A small network was shown many inputs. Here are its activations along a few directions, one row for each input.
In each table, some parts of the input vary, and every possible input appears once, in random order.
Descriptions start from the smaller parts, as in this example, which fits no table here: values(2) and (point or ring(11) or (line(6) and ring(8))).
Shared parts are said once, and a part with two or three values counts as separate values.
In the rows, zero is written as 128.

Other details of the inputs shift rows strongly along two fixed directions, in all tables alike. That doesn't count.
These rows show it; all are for the same input, with only those details redrawn:
[115 132 124 160 153 150 120 112 117 107 166]
[115 132 124 159 154 150 119 112 116 107 166]
[118 148 163 109 104 109 144 145 122 119 118]
[116 139 137 151 138 139 128 120 123 110 155]
[101  90  88  29 188 129  88 127  24 108 113]
[118 147 158 125 112 118 141 138 125 117 130]
[117 145 160 107 108 111 142 142 117 118 119]

A family of inputs:
R1: [ 98 103 118 165 148 176 130 102 130 121 133]
R2: [118 147 158 125 112 118 141 137 125 117 130]
R3: [153 138 153 103  93  98 103 141 148 140 120]
R4: [139 166 148 113 105  98 110 140 138 133 104]
R5: [107 136 123 112  87 118 150 123 145 151  83]
R6: [169  84  87  38 216 117  87 136  33 169  97]
R7: [118 147 140 132 107  94 116 153 139 137  80]
R8: [ 97 118 130 172 139 134 135 129 124 112 132]
R9: [136 106 158  94 106 118 156 145 154 116 115]
R10: [140 122  88 160 112 156 141 111 159 126 132]
R11: [131 120 167 100  93 111 137 147 133 127 134]
R12: [137 133 130  96  85  95 129 132 137 144 134]
R13: [124 162 125 105  97  94 136 130 126 136 119]
R14: [134 105 123 164 122 175 145 126 151 109 135]
R15: [104 142 118 125  99  89 143 139 128 139  94]
R16: [119 138 135 133 108 134 116 129 156 148  82]
R17: [139 106  83 142 146 140 125  97 158 120 161]
R18: [160 122 145 167 167 148 162 141 127 161 165]
R19: [152 120 103 155 128 160 107 125 158 123 115]
R20: [153 109 102 148 159 146  95 108 166 117 148]
R21: [168 123 100 162 173 136 145 112 116 171 166]
The inputs of R20 and R17 match in every part but one. If R6 is changed in the same way as R20 into R17, which row does it become? -> R21
What do these inputs look like to the network? -> values(3) and (point or ring(6))
Which other rows does R16 become when the values(3) part takes its other values? List them by row number. -> R1, R5

A family of inputs:
R22: [149 137 146 121 105 113 142 132 143 142 130]
R23: [144 119 108 156 156 152 128 110 139 127 166]
R24: [118 145 147 128 102 106 137 140 136 124 129]
R25: [103 101  88  81 174 125 101 117  63 115 123]
R26: [136 137 160 133 113 124 146 147 132 130 119]
R27: [139 128 142 124 109 120 138 139 160 132 112]
R28: [134 123 125 160 162 156 119 116 131 116 164]
R29: [121 136 154 122 101 110 139 134 137 121 131]
R30: [126 116 104 170 154 153 116 110 141 135 144]
R31: [126  98 103  75 178 136  89 122  64 120 131]
R32: [135 151 156 130 112 112 131 145 133 132 126]
R33: [134 123 106 166 155 152 129 108 130 141 159]
R34: [101 109 127  42 129 101 129 148  71 132  84]
R35: [137 139 137 131 104 110 127 140 154 138 113]
R36: [120 134 153 122 107 116 148 138 143 118 128]
R37: [142 116 106 165 152 154 131 112 130 131 161]
R38: [139 131 102 166 157 142 125 105 130 134 159]
R39: [126 139 144 121  94 123 131 129 146 122 117]
R40: [124 134 140 128  96 130 143 137 142 122 108]
R41: [116 141 141 130 100 128 142 132 142 132 107]
R42: [129 135 120 171 162 145 116 112 122 123 156]
R43: [116 108 118  29 123 113 118 145  87 120  76]
R44: [135 140 138 135 109 109 135 134 151 139 104]
R45: [145 146 138 125 106 109 140 139 141 144 128]
R46: [135 109 103 170 151 155 118 114 141 125 145]
R47: [128 144 160 135 116 122 145 142 132 140 118]
R48: [120 148 138 130 100 118 137 130 142 125 106]
R49: [141 130 144 126 102 114 129 133 156 136 115]
R50: [119 132 101 165 140 153 105 107 136 114 154]
R51: [106  88  91  81 170 138 108 124  64 112 126]
What do these inputs look like to the network? -> ring(5) and ring(6)
The inputs of R35 and R24 match in every part but the ring(5) part. If R46 is changed in the same way as R35 into R24, which row does it become? -> R51
A walk changes only the ring(6) part. It starts at R37 and steps to R33. List the rest of the walk in order. -> R38, R45, R22, R23

A family of inputs:
R52: [130 146 143 141 123 121 125 132 133 124 137]
R53: [131 139 147 135  93 126 148 135 154 124 125]
R54: [128 140 137 139 111 126 121 126 147 119 129]
R55: [119 130 139 146 123 135 139 131 137 128 121]
R56: [121 147 137 146 115 126 125 126 141 128 123]
R57: [127 148 154 140 104 108 147 138 146 130 134]
R58: [122 112 129  33 130 105 129 146  69 131  91]
R59: [116 104  85 142 167 152  98 100 113 111 159]
R60: [125 145 146 140  98 125 152 135 147 132 118]
R61: [121 105 103 146 183 158 110 110 101 113 161]
R62: [110 110  82 149 173 153 101 100 104 120 155]
R63: [153 134 139 140 125 123 135 132 142 149 137]
R64: [142 104 113  37 133 104 118 148  96 145  80]
R65: [148 134 127 147 123 124 137 130 146 146 121]
R66: [126 123 139 140 118 135 135 133 145 120 128]
The inputs of R52 and R54 match in every part but one. If R61 is changed in the same way as R52 into R54, which row does it become? -> R66
What do these inputs look like to the network? -> values(3) and (point or line(4))
Which other rows does R63 become when the values(3) part takes its other values? List them by row number. -> R64, R65
Which other rows agree with R65 in the values(3) part? List them by row number. -> R55, R56, R60, R62
